A small network was trained on invented records. Each row is its activation on one of them, seen along a few directions.
Each row is followed by the record's values for the fields Sene, Ranab, Pima, Tega, Bige, Dit.
Not every record has every field; a missing one is written absent.
Other fields move the rows too, some of them a lot.
[ 15   6 -11   1 -20   9  -4   2   8  -9  -5   8  -1  -5  -4  -4  15   8
   8  19  13   4  -8 -16] -> {Sene: t2, Ranab: d2, Pima: absent, Tega: absent, Bige: absent, Dit: absent}
[  8   9 -13  -2  -6  13  -3   3  -8  -7 -28  22   2 -13   5  -2  16   6
   1   7  14   0 -12 -36] -> {Sene: t2, Ranab: d4, Pima: c2, Tega: h3, Bige: absent, Dit: absent}
[ -7  11   8  -9  -6  14  14   2   4 -12 -12   7  -4  -7  -9  -8  10   3
  11   6  11  -3   5  -1] -> {Sene: t1, Ranab: d4, Pima: c2, Tega: h2, Bige: absent, Dit: absent}
[  2   7 -13   3  -6   5   1   0  -6   1  -7  19  11   6   4   9  11   7
  -4   1  12  -6  -5 -23] -> {Sene: t2, Ranab: d4, Pima: c2, Tega: h1, Bige: absent, Dit: absent}
[ -8  -2   4  -5  -7  15 -11  -1  -1  -7 -22   4 -11 -27 -11 -12   5   8
  -3   5   3   0  -6  -6] -> {Sene: t2, Ranab: d3, Pima: c1, Tega: h2, Bige: v3, Dit: m1}
[ -5  -4  16   6  13  -1  -8   1  -6  -3   7  -1 -10   3 -16  -1  -3  -1
  -9  -5  -3  -7   5  11] -> {Sene: t1, Ranab: d3, Pima: c1, Tega: h2, Bige: v3, Dit: m1}
[  5  -6  -1  -5   7 -11  -2  -3 -12  -3  -1   6   0   0   2  -3  -2  -9
 -15  -5  -2  -7  -8  -9] -> {Sene: t2, Ranab: d3, Pima: c2, Tega: h3, Bige: v3, Dit: m2}
[  3  10 -15 -14 -21  34  -5  -5  -8 -20 -43  28 -22 -47 -16 -25  16   2
  13  15  10  12 -17 -31] -> {Sene: t1, Ranab: d4, Pima: c1, Tega: h2, Bige: absent, Dit: absent}
[  5 -12 -13   2   2 -20  -4 -11   0   7  36  -9  12  18   6   9  -7   3
 -11  -3 -11  -4  -1   5] -> {Sene: t2, Ranab: d3, Pima: c2, Tega: h1, Bige: v3, Dit: m1}
[ -2  -5  11  16  16 -11  -8   9  14  15  46 -15   9  28   2  19 -10  10
  -6  -5   2  -1  18  28] -> {Sene: t1, Ranab: d4, Pima: absent, Tega: absent, Bige: v3, Dit: m2}
[  4  -4  -6   4  -3  -2  -6  -9 -13   8   3   7  -4  -2  -3  -8  -7 -12
  -2  -2 -18   7 -14   5] -> {Sene: t2, Ranab: d3, Pima: c1, Tega: h3, Bige: v2, Dit: m2}
[-11   1  18   4  11 -18   2   2  12   6  40 -27   8  26  -1  12  -8   6
  -7  -2   2  -8  20  25] -> {Sene: t1, Ranab: d4, Pima: absent, Tega: absent, Bige: v3, Dit: m1}
[ -3  -6  -2  -9  -8  19  -8  -2  -1 -16 -24   3 -17 -24 -11  -8   0   2
  -7   2   9  -1   0 -10] -> {Sene: t2, Ranab: d3, Pima: c1, Tega: h2, Bige: v3, Dit: m1}
[  8  -7  -1  -2  -9   2 -13   8  -6  -7  -9   7 -16 -10 -13  -3 -10 -14
  -5  -4  -8  -4 -10   0] -> {Sene: t2, Ranab: d3, Pima: c1, Tega: h2, Bige: v3, Dit: m1}
[  7  20  -7  -3 -25   9  -7   4   1  -5 -10  15   4 -15 -14 -10   9   2
  12  10   3  -1 -19 -16] -> {Sene: t2, Ranab: d2, Pima: absent, Tega: absent, Bige: absent, Dit: absent}
[ -2  15   0 -18 -16  14   9  -1  -2 -16 -27  16  -2 -28 -13 -16   8  -3
  15   1  -4  -4 -11 -11] -> {Sene: t1, Ranab: d4, Pima: c1, Tega: h2, Bige: absent, Dit: absent}
[ -4  16   8   5  10  -6 -13  11  -7   9  19   0  -3   5  -7   5   1  -5
  -4   3  -2   1  -4  -2] -> {Sene: t1, Ranab: d4, Pima: absent, Tega: absent, Bige: v3, Dit: m2}
[  9 -12   6  -3  -5  -6  -5  -3  13 -13  11 -15   2   3  -6  -2  -3   1
  -9  -2  -7  -9   6  12] -> {Sene: t2, Ranab: d3, Pima: c1, Tega: h3, Bige: v3, Dit: m1}
[  5 -23   3   6  11  -9   4 -14   3  -4  31 -14   0  31  -1   8  -7  -2
 -15  -8 -11  -1  17  25] -> {Sene: t1, Ranab: d3, Pima: c1, Tega: h1, Bige: v3, Dit: m2}
[  3   4   4   9  15 -18  12   5  13  16  23 -13  15  21  20  10   1   6
  15  -2  -7  -1  14  13] -> {Sene: t2, Ranab: d4, Pima: absent, Tega: absent, Bige: v1, Dit: m2}
[  3  -4  -7  -3  -4   8   9 -13   3  -9 -14  15  13   0   3   1  11  13
   0  -3   3  -7   5 -14] -> {Sene: t2, Ranab: d4, Pima: c2, Tega: h3, Bige: absent, Dit: absent}
[  2  -4   8  11  24 -13  -1   5  -2  13   4  -3  11   9  11  12 -10  -6
  -3 -16 -13  -4   8   8] -> {Sene: t2, Ranab: d3, Pima: c2, Tega: h2, Bige: v2, Dit: m2}
[ -8   7   3   4  13 -12   3   2  -7  15 -10  -8   5   7  15  11  -4  -7
  -2  -2  -5   3   0  -6] -> {Sene: t2, Ranab: d3, Pima: c2, Tega: h2, Bige: v2, Dit: m2}
[ -5  26  -3  -5 -15  11   1   8   3  -3  -6  13   4 -10  -9  -1   7   1
  10   8  12  -2  -8 -15] -> {Sene: t1, Ranab: d2, Pima: absent, Tega: absent, Bige: absent, Dit: absent}
[ -2  -6   6   5  18 -21  18   2  10  12  15 -16  17  24  23  18  -9  -2
   3 -14  -9  -8  17  15] -> {Sene: t2, Ranab: d3, Pima: c2, Tega: h3, Bige: v2, Dit: m2}
[-10   6  10   9  -1 -11  11  -2   4  16  11 -19   4  26   8   3   0  -4
   6   7  -4   5   5  23] -> {Sene: t1, Ranab: d4, Pima: absent, Tega: absent, Bige: v1, Dit: m2}
[-5 -1  6 11 -8  3  0  4 10 12  8 -9  3 17  4 10 -6  2 -4  3 12  7  6 21] -> {Sene: t1, Ranab: d4, Pima: absent, Tega: absent, Bige: v2, Dit: m1}
[-17   4  13   2  10 -22   9   0  11  17  46 -18  15  27   1  15 -13   1
   1  -8  -8  -4  16  31] -> {Sene: t1, Ranab: d4, Pima: absent, Tega: absent, Bige: v3, Dit: m2}
[ -1   0  -1  -7  -5 -19   2  -7  -8   5   8  -7   2  -1   5  -6  -5  -9
   0   1  -9  -3 -12   0] -> {Sene: t2, Ranab: d3, Pima: c2, Tega: h2, Bige: v3, Dit: m1}
[  1  17   0  -2 -18  15  -6   2   5  -8 -18   8   0 -17 -13 -13  15  12
  11  15   8  -1 -11 -16] -> {Sene: t2, Ranab: d2, Pima: absent, Tega: absent, Bige: absent, Dit: absent}
[-11  -5  12   1  20 -26  18  -1   5  10  33 -18  16  30  14  15 -13  -2
  -6 -15  -3 -12  19  21] -> {Sene: t1, Ranab: d3, Pima: c2, Tega: h3, Bige: v3, Dit: m2}
[  3 -17  -2   6  18 -19   6  -6  11   6  39 -14  18  26  17  19 -11   4
 -11 -14  -5  -9  21  16] -> {Sene: t2, Ranab: d3, Pima: c2, Tega: h1, Bige: v3, Dit: m1}
[ -6  18  -6 -15  -9  16   6   8  -8 -12 -25  25  -5 -31  -8  -5   2 -10
   8  -1  12  -4 -11 -23] -> {Sene: t1, Ranab: d4, Pima: c2, Tega: h2, Bige: absent, Dit: absent}
[-15   4  13   4   5 -20  12  -5   5  18  25 -23   8  31   9   7  -4  -3
  -1   3  -8   3  10  28] -> {Sene: t1, Ranab: d4, Pima: absent, Tega: absent, Bige: v2, Dit: m2}
[  8   5  -5 -12 -13  -4   5  -3  -7 -13 -13   3  -8 -16   1 -18  11   0
   7  12   6  -2 -13 -20] -> {Sene: t2, Ranab: d4, Pima: c2, Tega: h2, Bige: absent, Dit: absent}
[-15  11   4   1   7 -20   3   7   3  18  36 -10  13  14   2  16 -17  -5
   2 -10  -7  -2   5  16] -> {Sene: t1, Ranab: d4, Pima: absent, Tega: absent, Bige: v3, Dit: m2}
[ -2 -10   6  -3  14 -11  14   6  20   3  29 -16   5  23   9  20 -14  -9
  -3 -15  -6  -3  26  32] -> {Sene: t1, Ranab: d3, Pima: c2, Tega: h3, Bige: v3, Dit: m2}
[ -6  -1   3 -12  13   2   6   8  -6  -9   9   1 -10  -7  -2   3 -11  -6
   1 -13   6   0  10  -4] -> {Sene: t1, Ranab: d3, Pima: c2, Tega: h2, Bige: v3, Dit: m2}
[-10  -4  24   6  21 -16   8   4   5   3  33 -26  -1  26  -2  10  -9  -2
  -3  -9  -5  -4  23  33] -> {Sene: t1, Ranab: d3, Pima: c2, Tega: h2, Bige: v3, Dit: m2}
[  2  -5  -7   3  20 -11  -5   6   1   7  18  -8   8   4  18  12  -6   5
  -6  -7   3  -3   7 -10] -> {Sene: t2, Ranab: d3, Pima: c2, Tega: h3, Bige: v3, Dit: m1}
[ 4 -2  6 15 -1  8 -7  8 15  8 -1 -5  4  9  2  6  3 12  2  4  8  2  6 13] -> {Sene: t2, Ranab: d4, Pima: absent, Tega: absent, Bige: v2, Dit: m1}
[ -7  -2   0  -8  -8   1   6 -11  -2   5   1  -8  -8  -2  -1 -12   5  -6
   7   6 -11  11  -4  14] -> {Sene: t1, Ranab: d3, Pima: c1, Tega: h2, Bige: v2, Dit: m2}
[  0  -6 -13  -5 -25  20  10 -11  14  -6  -8   9   4   5  -3   2   7   4
   1   5   0   4   4   7] -> {Sene: t1, Ranab: d4, Pima: c1, Tega: h1, Bige: absent, Dit: absent}
[ -2  16  -7  -3 -21  19  -4   4   8  -2 -10  14  -1 -12 -10  -3   9   8
   7  15  17   7  -9 -11] -> {Sene: t1, Ranab: d2, Pima: absent, Tega: absent, Bige: absent, Dit: absent}
[-13   7   1  -4   1  16   7  -4  -1  -4 -12  19   1 -10  -9  -8  15  16
   3   5  11  -3   1 -12] -> {Sene: t1, Ranab: d4, Pima: c2, Tega: h2, Bige: absent, Dit: absent}
[  7  10  -5  -9 -17  27  -6   3   0 -18 -38  17 -12 -35 -14 -22  16   9
  15  14   8   6 -13 -26] -> {Sene: t2, Ranab: d4, Pima: c1, Tega: h2, Bige: absent, Dit: absent}
[ -8  18  -4  -9  -3  15   5  11  -8  -9 -23  20  -2 -23  -3   0   7  -2
   6  -1  17  -4  -7 -25] -> {Sene: t1, Ranab: d4, Pima: c2, Tega: h2, Bige: absent, Dit: absent}
[ -6   1  13   6  12 -27   1   4  14   8  37 -29  17  27   8  18  -8  10
 -11  -5   2 -14  17  17] -> {Sene: t2, Ranab: d4, Pima: absent, Tega: absent, Bige: v3, Dit: m1}
[  7   6   0   6  12  -4  -3   3 -14   9  -3   6 -10  -2   5  -4   1 -17
   6   3  -6  10  -8  -4] -> {Sene: t2, Ranab: d3, Pima: c2, Tega: h2, Bige: v1, Dit: m2}
[-2  7  8 14 -3 -3 -4 13  2 12 -1 -7  5 14  4 14 -6  0 -4  0 14  2  3  7] -> {Sene: t2, Ranab: d4, Pima: absent, Tega: absent, Bige: v2, Dit: m1}
[  2  -5 -13   2 -11   9   6 -11   7   0   3  10   9  12   0   1  10  17
  -1   6  11   0   3  -2] -> {Sene: t1, Ranab: d4, Pima: c2, Tega: h1, Bige: absent, Dit: absent}
[ 10 -19  -2   7  -8   1  -1 -14  -4  -7  -5  -7  -4  16  -3  -3   4  -3
 -10   3 -12   0  -1  11] -> {Sene: t2, Ranab: d3, Pima: c1, Tega: h1, Bige: v2, Dit: m1}
[  8 -16  -1   8   7  -9  -4  -4  12   1  29 -13   6  17   6   5   0  13
  -9   2   6  -5  13  12] -> {Sene: t2, Ranab: d3, Pima: c2, Tega: h1, Bige: v3, Dit: m1}
[  1  13   3   1 -15   5   9   1  13  -4   4   1   8  10  -6   3   8   7
   8   9  11  -4   4   6] -> {Sene: t1, Ranab: d2, Pima: absent, Tega: absent, Bige: absent, Dit: absent}
[ -5  -4  11  23  21 -17  -2   7  10  24  42 -16  11  28   7  17  -8  10
   4  -5  -6   3  17  30] -> {Sene: t1, Ranab: d4, Pima: absent, Tega: absent, Bige: v2, Dit: m2}
[ 12  12 -10   3 -19   2  -5  -2   1  -4  -1  14   8  -1  -9  -5  15   9
  10  13   1  -2 -14 -15] -> {Sene: t2, Ranab: d2, Pima: absent, Tega: absent, Bige: absent, Dit: absent}
[ 11   8  -4   5  11  -1  -1  16  -6   5 -14   8  -6  -9   8   0  -1 -14
  16  -3  -5   4  -7 -13] -> {Sene: t2, Ranab: d3, Pima: c2, Tega: h2, Bige: v1, Dit: m2}
[ 14  -9  -4   6 -13   0   5  -6   7  -1 -19  -6   2   7   8  -6   4  -6
   8   6 -15   4  -6   7] -> {Sene: t2, Ranab: d3, Pima: c1, Tega: h3, Bige: v1, Dit: m2}
[  1   2   8   6  13  -9  -2  -3 -16   4   5   9   0   3  -5  -3   0  -9
  -9  -4  -4  -5  -6   0] -> {Sene: t2, Ranab: d3, Pima: c2, Tega: h2, Bige: v2, Dit: m1}

Here are new rows. What are their fields?
[-11  -3   1 -10  -8  12  -7  -4  -5 -11 -13   2 -17 -22 -15 -11   1   3
  -6   6   6  -2  -4  -9] -> {Sene: t1, Ranab: d3, Pima: c1, Tega: h2, Bige: v3, Dit: m1}
[ -9   7  11   9  20 -19  -3  20  12  18  39 -18  10  21   3  24 -17  -1
   3 -15  -9  -2  17  26] -> {Sene: t1, Ranab: d4, Pima: absent, Tega: absent, Bige: v3, Dit: m2}
[-17   0  13  -2   7  -9  15  -5   2  10   9 -16   0  16   6   1  -2  -5
   3   0  -6   3   9  25] -> {Sene: t1, Ranab: d3, Pima: c2, Tega: h2, Bige: v2, Dit: m2}
[  4  -2   9   1  -8  10  -4   0   2  -3 -13  -4  -9  -5  -6 -15   4  -1
   2   5   1   7  -5  11] -> {Sene: t2, Ranab: d3, Pima: c1, Tega: h2, Bige: v2, Dit: m1}
[ -4  -7   6   0   8  -3  -3   6  11  -2   1 -22   0   2   9   9  -7   5
 -10  -4   9  -4  13   6] -> {Sene: t2, Ranab: d3, Pima: c2, Tega: h2, Bige: v3, Dit: m1}
[ -1   1   6 -11 -12  -2  -2   1  -3 -13  -6  -3  -5 -16 -14  -7  -4  -2
  -3  -5  -4 -12  -6   1] -> {Sene: t2, Ranab: d3, Pima: c1, Tega: h2, Bige: v3, Dit: m1}
[ -6   7   5  11   6 -25   4   0   1  22  16 -20  14  28  16  13  -3  -2
  -2   4  -6   2   1  10] -> {Sene: t2, Ranab: d4, Pima: absent, Tega: absent, Bige: v2, Dit: m2}
[  6  10  -5  -2 -20   3   6  -6   6  -6  10   5   4   8  -8  -6  12   6
   7  13   6   1  -5   1] -> {Sene: t1, Ranab: d2, Pima: absent, Tega: absent, Bige: absent, Dit: absent}
[ -7  -5  13  -2   4  -9  -6  -2  -3  -2   0 -18  -5  -4  -7  -5  -8  -1
  -5  -6 -13  -2   0  11] -> {Sene: t2, Ranab: d3, Pima: c1, Tega: h2, Bige: v3, Dit: m1}
[ -7  -8  -2  -7  -2   7  -5 -10  -4   4   1  -7 -15 -11  -1  -9  -3  -5
   0   2  -9  15   0  10] -> {Sene: t1, Ranab: d3, Pima: c1, Tega: h2, Bige: v3, Dit: m2}
[-19   3   2  -6  10 -11   9   0  -8   8  13   1   9   3   2  10 -15  -8
  -5 -16  -4  -8   2   6] -> {Sene: t1, Ranab: d3, Pima: c2, Tega: h2, Bige: v3, Dit: m2}
[ 10 -11 -10  -4   2   2 -12   1  -4   1   1   2  -9 -16   3  -5 -12 -11
   1  -6 -13  10  -6  -2] -> {Sene: t2, Ranab: d3, Pima: c1, Tega: h2, Bige: v3, Dit: m2}
[-11  -4  -4  -9 -12  19  -7  -5  -4 -11 -16   4 -18 -22 -14  -8  -3   1
  -8   4   9   1  -3  -7] -> {Sene: t1, Ranab: d3, Pima: c1, Tega: h2, Bige: v3, Dit: m1}
[ 11   2 -18 -12 -19   1   8  -9 -11 -12 -19  19   1 -14   3 -10   6  -6
   0   3   4  -6 -18 -24] -> {Sene: t2, Ranab: d4, Pima: c2, Tega: h3, Bige: absent, Dit: absent}
[  6  -4  -2  15  23 -10  -7   9  -3  17   7  -6   6  12  17  14  -6   1
  -1  -8  -5   2   5  -2] -> {Sene: t2, Ranab: d3, Pima: c2, Tega: h3, Bige: v2, Dit: m2}
[  2   8   4   0  11  -9 -11  16  -6   3  -6  -6  -7  -9   3   5  -5 -11
  -2   0  -2   0  -5 -12] -> {Sene: t2, Ranab: d3, Pima: c2, Tega: h2, Bige: v3, Dit: m2}
[  5   4  -1  12  11 -18 -14  20   8  15  22 -14  13  11   6  20 -12   1
   2  -8  -9  -4   1   3] -> {Sene: t2, Ranab: d4, Pima: absent, Tega: absent, Bige: v3, Dit: m2}
[ -3  -7  13   9  13   6  -8   0  -6   1  -9  -9 -10   1  -6  -4   2   6
  -3  -4  -7   6   3  11] -> {Sene: t2, Ranab: d3, Pima: c1, Tega: h2, Bige: v2, Dit: m2}
[ -3   6  -7 -16 -18  14   4 -10  -8 -13 -37  20   3 -29 -10 -19   7   2
   6  -3  -8  -6 -19 -22] -> {Sene: t2, Ranab: d4, Pima: c1, Tega: h2, Bige: absent, Dit: absent}
[  0  -5   9  12   7 -32  -8  -2   2  14  43 -28  12  34   0  13 -10   4
 -12  -3 -10  -6   5  24] -> {Sene: t2, Ranab: d4, Pima: absent, Tega: absent, Bige: v3, Dit: m1}
[ -3  -3   1  -3  -5 -10  -8   1  -6   3   8  -8  -3  -4  -7  -2 -17 -11
  -4  -9 -15  -2  -9  10] -> {Sene: t2, Ranab: d3, Pima: c1, Tega: h2, Bige: v3, Dit: m1}
[ -3  -1   7   5  23 -21   6  16   7  10  24 -15  13  20  16  27 -18  -8
  -7 -20  -4  -9  16  13] -> {Sene: t2, Ranab: d3, Pima: c2, Tega: h3, Bige: v3, Dit: m2}
